A small network was shown many inputs. Here are its activations along a few directions, one row for each input.
Each table varies a few parts of the input and shows all the possible inputs, shuffled.
A made-up example of a description, with smaller parts first: line(6) and (point or ring(9) or (values(2) and ring(8))).
Shared parts are said once, and a part with two or three values counts as separate values.

Other details of the inputs vary at random and push rows far along two fixed directions, the same in every table; ignore that.

A family of inputs:
r1: [  6  28 -25   5   7   1  22  -5 -23   1  19]
r2: [-19  16  31  21  65   3 -39  14  83  17  30]
r3: [-37 -43 -65   9 -25  24  37  27  27 -12 -52]
r4: [ 13  14   9  -4 -11 -10   0 -10 -16   3   9]
r5: [  3  -7  -4  -4 -33   1  17   2 -29  -7 -18]
r6: [-28 -50 -21  12 -30   9  11  37  29  -7 -51]
r7: [ 14   5   4 -13   1  -2  -8 -14 -21  -4   8]
r8: [ 14   7   9  -7  -2  -8  -1  -8 -22   5   9]
r9: [-19  27  37  27  75   1 -49  14  90  10  37]
r10: [ 13  11   9  -4  -3  -9  -4  -7 -23  -4   8]
r11: [-44 -42  -8  22   2  19  -3  38  68  -7 -43]
r12: [-15  14  31  19  70  -3 -42   6  82  15  30]
r13: [  6  18 -21   4  14  -5  18  -7 -27  -1  17]
r14: [ 12   4   8 -15   0  -3   0 -16 -18   3  10]
r15: [ 13  11   6  -6  -9   2  -5 -12 -19   1  12]
r16: [ 15  15   9   0 -11  -3  -2  -5 -20   1  11]
r17: [  9  11   9 -13  -7  -3   4 -15 -15   3  11]
r18: [ 11  11   6 -12  -9  -5  -1 -18 -14   4   9]
r19: [-29 -47 -18  12 -34   6  16  34  27 -10 -51]
r20: [-33 -50 -60   4 -11  20  31  22  22 -11 -48]
r21: [  4 -11  -3  -5 -27  -1  15   0 -32  -8 -18]
r22: [ 12   9  12  -6  -4 -10   3  -9 -21   2   9]
r23: [ 11   7   8 -11   1   2  -1 -15 -22   0   8]
r24: [ 13  16   9  -3  -9  -7  -3  -5 -20  -4   9]
r25: [ 13   2   4 -16   2  -2  -4 -15 -20   5  10]
r26: [ 15   9   9  -1  -5  -5  -4  -8 -23   1   9]
r27: [ 14  10   9  -5  -6 -12  -1 -12 -19   2   8]
r28: [ 15   4   5 -10  -1   1  -7 -14 -21   1  10]
Each input here is: line(4) and (point or ring(6)).
The inputs of r10 and r24 match in every part but the line(4) part. If r8 is changed in the same way as r10 into r24, which row does it become?
Answer: r6
Which other rows agree with r25 in the line(4) part? List them by row number.
Answer: r7, r12, r14, r20, r23, r28
A walk changes only the ring(6) part. It starts at r18 and steps to r17. List the rest of the walk in order.
Answer: r11, r9, r15, r2

A family of inputs:
r29: [-28   2  -2  43  27   4  -5  37  54  -7   0]
r30: [  6  34  28   3  10   2 -16 -18  13  11  25]
r31: [ 10  19  -7 -13  36  15  -7 -20   6   6  27]
r32: [-19 -23  -3   9  -5   2  -3  11  45  10 -18]
r33: [ 32   2  -1 -34 -15   2   2 -42 -60   2  15]
r34: [-15 -10  31  22  21  -7 -35  31  68   9  -5]
r35: [-23 -15 -17  32  48   7 -16  29  45  -2  -9]
r36: [ 21  48   8   7  41 -21  -8 -19 -24   3  45]
r37: [ 20 -19   6 -23 -26  -2 -10 -14 -50  -9  -5]
r38: [-21 -35  -6   8  20  12  -3  22  25  -2 -23]
r39: [ 15  60  14  -7  18   6  -3 -27  -9   9  53]
r40: [ 34  11  23 -28 -27 -20  -7 -28 -62  -6  13]
r41: [-34 -61 -30  12 -66  18  39  42   3 -21 -76]
r42: [ 26  54  13  13  35 -20  -4 -11 -19  13  54]
r43: [ 29  25  12 -16 -17 -15  20 -20 -58   9  20]
r44: [  6 -45 -34 -34 -76   0  36 -20 -59 -16 -50]
r45: [-18   0  35  26  11   4 -34  30  62   0 -10]
r46: [  3  23  26   1  40 -13  -9  -7   9   7  27]
r47: [-44 -42 -39   8   2  18  12  29  67 -10 -43]
r48: [  1 -27 -56 -29 -78  10  51  -5 -55  -6 -41]
Describe the family of inputs behind these rows.
Answer: line(4) and line(5)
The inputs of r44 and r30 match in every part but the line(4) part. If r47 is changed in the same way as r44 into r30, which row does it become?
Answer: r39
Change only the line(5) part in r34. List by row number the other rows that result.
Answer: r32, r42, r43, r48
